A small network was shown many inputs. Here are its activations along a few directions, one row for each input.
In each table, some parts of the input vary, and every possible input appears once, in random order.
A made-up example of a description, with smaller parts first: one of 2 separate values, together with either a single point or one of 11 places around a ring or (one of 4 places along a line, together with one of 5 places around a ring).
Shared parts are said once, and a part with two or three values counts as separate values.

Other details of the inputs shift rows strongly along two fixed directions, in all tables alike. That doesn't count.

Rows:
x1: [ 17  21  -4 -10  28   5   8  10 -60 -17  -7  14  46  28]
x2: [ 23  -7  -2  -3  -6  -1  -6 -16  44  -2  12   1 -16  -3]
x3: [  5   4 -30  20  55  14  12 -11 -73   5 -13 -18  38  21]
x4: [-38   0   7   7 -14 -17   6   4  27 -22   9 -18  -2  -2]
x5: [ -9 -11   3   2 -18 -23 -10  -6  46  14   0 -14 -25  -1]
x6: [ 50 -54 -27  -7 -28  -4 -32  -9  78  24  15 -18 -44 -28]
x7: [ 58 -35 -51  13  44   6 -21  -7 -23  42   2 -16  -7   2]
x8: [ 18  -1 -15  -3  39   0   8  17 -85  14 -22  -1  41  32]
x9: [ 25 -67  -6  -1 -41   0 -22 -11  78  -7  27 -17 -34 -30]
x10: [ 76  13 -26  48  17 -13   8  -9 -18  58  -1  17  -7 -69]
x11: [  6   3 -36   5  42  19  -4   4 -34  20  -1   9  41  12]
x12: [-17  23   8   6  18  27  17 -19 -52 -24 -28  -7  -2  21]
x13: [-45  53  33  -6 -10 -21  10  -9  35 -30   7   1  -1  13]
x14: [-29  24  49 -23 -30  -8  19   9   3 -37  -2  13   1  22]
x15: [-38  14  13 -10 -11   0  -7   8  39  -8  11   9  10  -2]
x16: [-69  58  61  -5 -40 -14  19  -9  35 -32 -13  -2 -46  24]
x17: [-21  53  17   1  11  -5  13 -17   0 -28  -3  12   7  24]
x18: [ 13 -29 -14   5  -9   1 -15 -10  27 -17  15  -9  -3 -12]
x19: [-79  46  61 -25 -43  12  24 -10  31 -42 -12  29 -35  15]
x20: [ 40 -45 -56   3  35  19 -24   1 -14  47   7  -3  29  -6]
x21: [-31  22  26 -13 -10  23   7 -12   8 -18  -2  25  -6  13]
x22: [-40  49  16   5   9 -16  20 -10  -6  -7  -9  -7   8  26]
x23: [  2  36 -14  -1  50   0  23  23 -92  -5 -12   3  66  40]
x24: [-38  11  25 -18 -32  18   0  -4  25 -11  -9  14 -31   3]
x25: [ 19  -5  -1  -9  11   9   2  17 -53   3 -13  -3  12  24]
x26: [ 68  11   1  30  -1 -13  17  17 -51  45  -5  20  14 -63]
x27: [-36  -6  10  -5 -11   1  -6   1  13  11  -8   8 -12   6]
x28: [-21  26   5  -7   9  21  -1  -9 -10 -15  -1  26  16  15]
x29: [  7   4  -3  -6  32   4   9  15 -84   6 -14   0  20  33]
x30: [-50  24  38 -18 -30 -29  19  19  -4 -19  -1  -5  12  22]
x31: [ -8 -40  -2   8 -10  -3 -11  -6   9   2   3 -22 -34  -6]
x32: [-64  18  46 -14 -46   8   1   2  37 -16  -6  12 -43   9]
x33: [ -6  18  10 -19   8 -12   5  18 -25 -17   4   3  37  16]
x34: [-29  25   7   3 -12 -26   5   2  44  -8  10  -9  -3   6]
x35: [-33  53  56  39 -37 -21  38  -6  -3  -6 -12  15 -34 -63]
x36: [ 43 -24 -52  19  57  16 -13   2 -34   9   5 -20  44  -3]
x37: [ 30 -57 -30   3  -9  -7 -30  -1  51   1  29 -24  -2 -30]
x38: [ 29 -66 -31 -15 -26  -1 -47   5  87  25  39  -2  -9 -39]
x39: [-35  18   8  16  29   4  18 -12 -57 -13 -27 -10  10  27]
x40: [ 31 -13 -22 -11  23  -9  -9  29 -21   6  10  -7  47   4]
x41: [ 39   5 -15 -13  40  22  19   5 -80  -5 -19  13  35  30]
x42: [ 93 -43 -63   4  45  22 -16 -17  -7  32   3  -3   3  -7]
x43: [ 38 -66 -22  -1 -22  11 -16 -12  45  -2  12 -15 -29 -24]
x44: [ 51 -81 -15 -28 -53 -10 -33  20  63  17  18 -16 -30 -30]
x45: [ 12  57   7  42  17  12  29  -3 -66  34 -20  46   3 -52]
x46: [  6 -67 -15 -11 -32   0 -34   8  59  32  20  -2 -45 -24]
x47: [ -2   4  -3   0  -6 -23 -12   4  61  -2  18 -11   0  -9]
x48: [-62  23  48   3 -32   3  14  -9   7 -36 -15 -12 -36  15]
Description of these inputs: one of 4 separate values, together with either a single point or one of 11 places around a ring.
The inputs of x35 and x45 match in every part but the choice among 4 separate values. If x36 is changed in the same way as x35 into x45, which row does it become?
Answer: x15
The inputs of x43 and x41 match in every part but the choice among 4 separate values. If x48 is changed in the same way as x43 into x41, which row does it become?
Answer: x25
Change only the choice among 4 separate values in x18. List by row number the other rows that result.
Answer: x1, x17, x28
Change only the place on the ring of 11 in x2. List by row number the other rows that result.
Answer: x5, x6, x7, x13, x16, x17, x22, x34, x42, x47

Rows:
x49: [-30  31  46  10 -53 -26  18   2  50  -4  -1  11 -49 -42]
x50: [-21  23  -5   4  41  30  13 -13 -65 -10 -22   2   9  39]
x51: [-20  11  36  13 -52 -21  10  -2  51  11   3  12 -41 -49]
x52: [ 110 -105  -87   -5   19   18  -58    0   43   47   33  -13    8  -37]
x53: [ 116 -118  -76   -3    5    4  -48   27   26   55   33  -20   18  -39]
x54: [-48   7  31  -5 -44 -28   2   4  63 -28  14 -11 -17  -4]
x55: [-41  11  37 -21 -42 -15  -3  -3  67 -27  10   8 -28   5]
x56: [ -1  22 -15   6  52  33  15 -15 -76  -7 -27  -2  14  44]
x57: [ -4  20 -12   7  52  35   8 -18 -79 -11 -28  -3  19  38]
x58: [-51   7  32  -6 -45 -30  -1   4  62 -18  16 -11 -17  -1]
x59: [ -9  28   6  -6  29   5  18  10 -74  -3 -15   7  40  30]
x60: [-49  13  30 -20 -45  -9  -6  -1  64 -22   9   7 -23   2]
x61: [  4  57  14  30  29  10  29  -9 -71   1 -21  26  10 -11]
x62: [ 35 -34 -31   4  14 -12 -17   2  19  18  14 -19  13  -6]
x63: [ 11  27  -5  -6  39   6  19  11 -80  -1 -18   5  45  32]
What is each input in this table made of?
Answer: one of 3 separate values, together with either a single point or one of 4 places along a line
The inputs of x60 and x52 match in every part but the choice among 3 separate values. If x51 is changed in the same way as x60 into x52, which row does it become?
Answer: x61
Change only the choice among 3 separate values in x58. List by row number the other rows that result.
Answer: x54, x62
A walk changes only the place on the line of 4. It starts at x63 and steps to x62. List the rest of the walk in order.
Answer: x55, x56
Change only the choice among 3 separate values in x53. List by row number the other rows that result.
Answer: x59, x63

Rows:
x64: [-17 -19   6  -7 -40 -28 -10   5  82  -5  30 -12 -11 -22]
x65: [ 62 -35 -69   3  66  43 -20 -12 -67  29 -11  -3  23  20]
x66: [-55  44  45  -8   0  11  31   3 -47 -42 -25  10   0  39]
x67: [-53  65  43  -7   5 -17  30  18 -38 -28  -8  12  27  33]
x68: [  1  21  38  14 -59 -15   7   0  65   9   9  34 -49 -60]
x69: [-44  79  13   8  49  14  24 -18 -63 -31 -22   5  33  45]
x70: [-10 -28  -3  -4 -31 -12 -19 -14  84  -7  23 -14 -34  -9]
x71: [ 68 -73 -59  -1  30  31 -32  -7 -25  34   2  -8   6   1]
x72: [-21 -19  17 -15 -53 -37 -18  18  75  -5  22 -11  -8 -24]
x73: [-60  93  59  35  -9 -12  53 -16 -57 -12 -34  14 -23 -15]
x74: [ 68 -56 -68   5  40  33 -33 -11  -8  35   4 -15   9   2]
x75: [  7 -48  11 -26 -56 -20 -21  17  64   0  18 -15 -24 -23]
x76: [ 56 -23 -33   2  57   6   7  18 -67  22  -8   1  51  12]
What is each input in this table made of?
Answer: either one of 2 separate values or one of 11 places around a ring
Which of the alternatives is x73?
Answer: one of 2 separate values
